A small network was shown many inputs. Here are its activations along a few directions, one row for each input.
Each table varies a few parts of the input and shows all the possible inputs, shuffled.
Descriptions start from the smaller parts, as in this example, which fits no table here: one of 4 places along a line, together with either a single point or one of 9 places around a ring or (one of 3 separate values, together with one of 8 places around a ring).
Shared parts are said once, and a part with two or three values counts as separate values.
(in the rows, 128 means zero)

Rows:
r1: [235 125 112 108 182 118 101 208 119 124 176 113]
r2: [102 119 144 132 120 154 132 120 138 130 111 144]
r3: [ 64 134 141 143 104 146 138  86 131 129 106 149]
r4: [186 128 118 119 150 109 123 166 122 129 158 104]
r5: [173 111 133 115 160 145 115 162 125 146 163 134]
r6: [116 135 128 136 110 118 140 124 134 114 106 113]
r7: [142 119 141 113 139 153 129 134 128 139 132 136]
r8: [221 109 127 104 192 155  94 205 122 140 181 143]
r9: [156 136 125 117 130 116 137 138 124 123 127 105]
r10: [ 38 143 112 154  71  89 145  57 131 115  83 125]
r11: [ 25 127 127 151  80 125 138  53 136 132  88 156]
r12: [ 79 149 129 143  97 108 144  83 127 116 105 112]
Question: What do these inputs look like to the network?
Answer: one of 2 separate values, together with one of 6 places along a line
Question: Changing only the place on the line of 6 turns r3 into r2. The same change can be made to r12. Which row results?
Answer: r6

Rows:
r13: [136 114  97 149 147 106  81 106 128 169 181 170]
r14: [ 33 181 166 149  72 159 132  73 136  79  62 146]
r15: [ 49 103 122 129  77  74 190  40 125 182 126 104]
r16: [196 146 125 109 151  98 128 157 142 102 127  56]
r17: [ 55  97 109 132  47  95 155  94 152 159  56 130]
r18: [199 130 150  91 164 177 171 164 139 154 127 115]
r19: [203 153 132 116 133 100 123 145 115 120 148  49]
r20: [147 152  92 141 150  67 106 177 114  85 119 137]
r21: [141  98 164 102 191 177  94 121 101 157 162 153]
r22: [137  98 102 123 147  98  75 133 149 122 140 205]
r23: [ 56  74  95 150  40 112 161 113 161 133  45 135]
r24: [145 159  78 138 168  71 112 152 107  98 135 117]
r25: [213 135 156  76 147 178 160 140 101 154 143 114]
r26: [134  96 149  93 191 186  90 137 121 144 144 158]
r27: [ 67 104 108 116  65  90 159  40 114 167  84 112]
r28: [186 157 138 126 128  97 143 148 120 140 193  37]
r29: [ 19 189 182 170 101 139 171  32 121 121 136 112]
r30: [203 101 151 112 137 189 171 207 152 115 100 140]
r31: [131  99 169  91 187 173 109 112  94 159 202 147]
r32: [130  83  82 160 122 127  76 167 162 118 136 200]
r33: [200 121 119 128 107 122 118 204 147  69 103  79]
r34: [130  69 151 135 165 200  95 193 146 123 123 177]
r35: [126 110 110 140 159  90 105  93 127 167 218 168]
r36: [ 23 185 161 171 106 153 152  57 149 105  80 123]
r37: [146 169  87 166 150  74 112 152  93 134 161 103]
r38: [208 127 156  69 128 182 151 181 127 128 109 138]
r39: [ 53 104  95 128  64  99 161  69 146 171  71 111]
r40: [ 31 192 169 178  88 154 146  45 122 123 101 116]
r41: [ 34 158 152 167  64 177 137  92 144  54  52 151]
r42: [142 136  72 179 124  96 107 211 126  82 116 132]
r43: [136  96 156  93 156 192  75 167 121 136 131 175]
r44: [128 107  89 142 164 103  86 119 155 152 160 179]
r45: [142 162  97 135 164  58 131 127  80 113 192 107]
r46: [202 136 160  64 143 173 175 131  94 156 183 108]
r47: [199 138 139 112 132  93 122 182 147  89 112  76]
Question: What do these inputs look like to the network?
Answer: one of 5 places along a line, together with either one of 2 separate values or one of 5 places around a ring
Question: Changing only the place on the line of 5 turns r30 into r25. The same change can be made to r33. Which row results?
Answer: r19
Question: Which other rows does r27 become when the choice among 2 separate values takes its other values? List them by row number.
Answer: r40

Rows:
r48: [129  89 124 140 149 172  87 162 150 133 146 214]
r49: [140  84 149 102 178 178  97 145 120 158 159 162]
r50: [244 156 129 113 150  81 133 184 133 101 159  43]
r51: [113 135  64 149  68  20 150 120 134  96  80  78]
r52: [145  93 143 102 163 181 120 120 115 201 195 176]
r53: [ 45 143 168 147  78 168 164  72 141 119  81 115]
r54: [243 165 102 120 164  92 141 223 100  92 156  66]
r55: [ 71 162  63 147 106  36  96  51 102 121 142 136]
r56: [ 32 140 130 168  93  97 142  66 127 133 117 131]
r57: [136  94 137 120 166 176  78 161 139 147 135 174]
r58: [108 147 199 100  92 206 200 105 146 108  39 113]
Question: What do these inputs look like to the network?
Answer: either one of 2 separate values or one of 4 places along a line or one of 5 places along a line
Question: Start at r52 and move only the place on the line of 4, one step at a time. The first step leads to r49. Which rows follow, in order?
Answer: r57, r48
